Look-ups in named tables: a row name and a column name give one cell, copied from the table.

tigifi =
	bazuba	nef	vut	fonamot	lol	sefe	rebezal
lebegeb	517	-158	-227	-765	43	-416	47
bar	712	-162	-16	-816	-49	-370	379
mit	329	-125	-128	-562	-85	-236	208
kala	-302	-181	320	363	-431	-200	-141
fak	-709	-91	92	638	-244	82	-437
mef	373	-55	-419	-708	281	-103	2

What is the vut of mit in tigifi?
-128
What is the sefe of mit in tigifi?
-236
What is the lol of bar in tigifi?
-49
What is the sefe of kala in tigifi?
-200
What is the rebezal of lebegeb in tigifi?
47
What is the bazuba of fak in tigifi?
-709
What is the rebezal of fak in tigifi?
-437
What is the nef of kala in tigifi?
-181
What is the nef of fak in tigifi?
-91
What is the vut of lebegeb in tigifi?
-227
What is the rebezal of bar in tigifi?
379
What is the sefe of bar in tigifi?
-370
What is the rebezal of mef in tigifi?
2
What is the vut of fak in tigifi?
92
What is the fonamot of mit in tigifi?
-562
What is the fonamot of mef in tigifi?
-708

Table parode
|  | lib | kabu | rofuz | fep | potar | suni | mebo | bor | das |
|---|---|---|---|---|---|---|---|---|---|
| paveg | -1336 | -1686 | -1517 | -1468 | -1320 | -1770 | -1362 | -1566 | -1640 |
| vogid | -1309 | -1509 | -1688 | -1323 | -1813 | -1735 | -1094 | -1297 | -1950 |
| bim | -1643 | -1674 | -1664 | -1946 | -2008 | -1599 | -1807 | -2425 | -1072 |
| kug | -1595 | -2111 | -1447 | -1502 | -1781 | -1721 | -2114 | -1494 | -1552 |
| viku | -1431 | -1393 | -1302 | -1672 | -1507 | -1732 | -1515 | -1582 | -1839 |
| kipe | -1545 | -1950 | -1401 | -1175 | -1527 | -1536 | -1111 | -1231 | -1456 |
| lugus | -5091 | 3762 | 266 | 2115 | 649 | -372 | 2965 | -4533 | 2904 |
| lem | -1740 | -1953 | 4238 | -4101 | -2552 | 3530 | 829 | 6048 | 1646 |
| pobiva | -1358 | -1668 | -1306 | -1912 | -1289 | -1615 | -1031 | -1179 | -1076 |
| bab | -1569 | -1494 | -1558 | -2309 | -918 | -1602 | -1318 | -1151 | -1303 |
| kap | -1554 | -1330 | -1368 | -1477 | -1472 | -1454 | -1245 | -1922 | -1189 |

What is the fep of lugus in parode?
2115
What is the suni of paveg in parode?
-1770
What is the fep of kug in parode?
-1502
What is the fep of bab in parode?
-2309
What is the potar of lugus in parode?
649
What is the lib of kug in parode?
-1595
What is the suni of kap in parode?
-1454
What is the fep of kipe in parode?
-1175
What is the suni of kug in parode?
-1721
What is the mebo of pobiva in parode?
-1031
What is the rofuz of paveg in parode?
-1517
What is the bor of lem in parode?
6048

Table fiboma
,fulupod,riz,ros
sab,97,125,130
pomo,184,100,70
nam,219,82,39
zasopa,208,89,47
sunoka,10,155,198
zefum,203,90,55
dof,29,149,182
mened,5,155,200

What is the fulupod of sab in fiboma? 97
What is the fulupod of pomo in fiboma? 184
What is the ros of zasopa in fiboma? 47
What is the riz of dof in fiboma? 149
What is the ros of dof in fiboma? 182
What is the riz of pomo in fiboma? 100
What is the ros of zefum in fiboma? 55
What is the riz of nam in fiboma? 82
What is the riz of zasopa in fiboma? 89
What is the fulupod of zefum in fiboma? 203
What is the riz of mened in fiboma? 155
What is the fulupod of dof in fiboma? 29
Row with the largest fulupod: nam

demika =
fields: salebu, zatuna, gotut, rilig
vazefo: [163, 152, 6, 215]
lubunu: [104, 110, 60, 176]
beburap: [15, 41, 190, 214]
fomav: [250, 70, 86, 39]

zatuna of fomav is 70
gotut of vazefo is 6
rilig of lubunu is 176
salebu of fomav is 250
rilig of vazefo is 215
rilig of fomav is 39
gotut of beburap is 190
zatuna of lubunu is 110
rilig of beburap is 214
salebu of beburap is 15
zatuna of beburap is 41
zatuna of vazefo is 152
salebu of vazefo is 163
salebu of lubunu is 104
gotut of lubunu is 60
gotut of fomav is 86
Row with the largest rilig: vazefo

ledadan.csv
,pipogo,kifopa,totuf,rosivu,zivesiz,bazosez
mederep,94,146,177,170,146,139
gir,47,85,118,126,101,82
lilakod,185,196,195,145,103,113
reb,156,185,211,209,153,102

mederep, rosivu => 170
mederep, kifopa => 146
mederep, pipogo => 94
reb, rosivu => 209
lilakod, pipogo => 185
gir, totuf => 118
lilakod, kifopa => 196
gir, kifopa => 85
lilakod, bazosez => 113
gir, bazosez => 82
mederep, totuf => 177
gir, rosivu => 126
mederep, zivesiz => 146
reb, pipogo => 156
reb, bazosez => 102

Table pufo
,puv,feb,zezopes,mep,dep,litogen,zozazi,ket,tem,fal
navibe,5.77,5.62,6.79,5.29,7.43,7.24,7.68,4.23,4.60,6.85
binuzus,6.88,7.09,7.69,6.55,6.60,5.30,6.99,5.64,5.11,4.23
dutomo,5.85,4.31,3.81,6.25,2.99,6.44,4.31,9.41,7.37,8.33
lave,4.94,4.48,5.51,5.09,7.86,8.01,7.46,5.42,5.51,8.03
gem,6.55,6.50,7.44,6.62,7.22,4.88,6.84,7.13,5.99,2.88
tonan,7.21,6.33,4.40,6.97,1.51,5.58,3.86,6.30,5.78,8.46
giviber,5.82,5.28,4.46,6.47,4.05,4.78,4.26,8.16,7.35,5.08
big,4.77,4.12,4.85,5.87,7.40,5.43,5.69,8.73,7.79,3.88
piv,6.26,6.47,4.95,6.41,4.11,4.20,4.01,6.05,6.32,4.57
fem,5.14,6.24,7.16,4.54,7.69,6.57,7.07,3.27,4.69,6.13

litogen of tonan: 5.58
zezopes of dutomo: 3.81
tem of fem: 4.69
fal of big: 3.88
puv of lave: 4.94
puv of piv: 6.26
litogen of fem: 6.57
dep of binuzus: 6.60
tem of giviber: 7.35
fal of tonan: 8.46
tem of piv: 6.32
zezopes of fem: 7.16
feb of tonan: 6.33
zezopes of lave: 5.51
mep of navibe: 5.29
fal of gem: 2.88
fal of dutomo: 8.33
zezopes of tonan: 4.40
zozazi of piv: 4.01
Row with the largest feb: binuzus

mupuf:
|  | rek | pef |
|---|---|---|
| fatudu | 61432 | 5312 |
| zokad | -96053 | -42550 |
| nup | 80213 | 39686 |
| tig | 4449 | -42080 |
| vori | 52241 | -20049 |
| nuli | 54350 | -13413 |
| gor | -13334 | -40248 |
| benusul | -76760 | 5292 |

rek of fatudu is 61432
rek of tig is 4449
rek of gor is -13334
rek of benusul is -76760
rek of zokad is -96053
pef of zokad is -42550
rek of nuli is 54350
pef of fatudu is 5312
rek of nup is 80213
pef of nup is 39686
pef of benusul is 5292

vubiso
         golamu  megev  gesuner  semole  lukamo
belepeb   22278  55702    45119   46032   53832
kevu      49553  52506    44610   46018   52851
kub       31641  41547    61251   56152   52137
mibeva    13115  48977    63110   24209   54813
lifado    98550  54177    40121   56683   54754

golamu of kevu: 49553
lukamo of kub: 52137
golamu of kub: 31641
gesuner of kub: 61251
gesuner of belepeb: 45119
gesuner of mibeva: 63110
gesuner of lifado: 40121
lukamo of mibeva: 54813
megev of mibeva: 48977
lukamo of kevu: 52851
golamu of mibeva: 13115
golamu of belepeb: 22278
megev of belepeb: 55702
lukamo of lifado: 54754
semole of mibeva: 24209
semole of lifado: 56683
golamu of lifado: 98550
semole of kevu: 46018
megev of kevu: 52506
Which row has the largest gesuner? mibeva

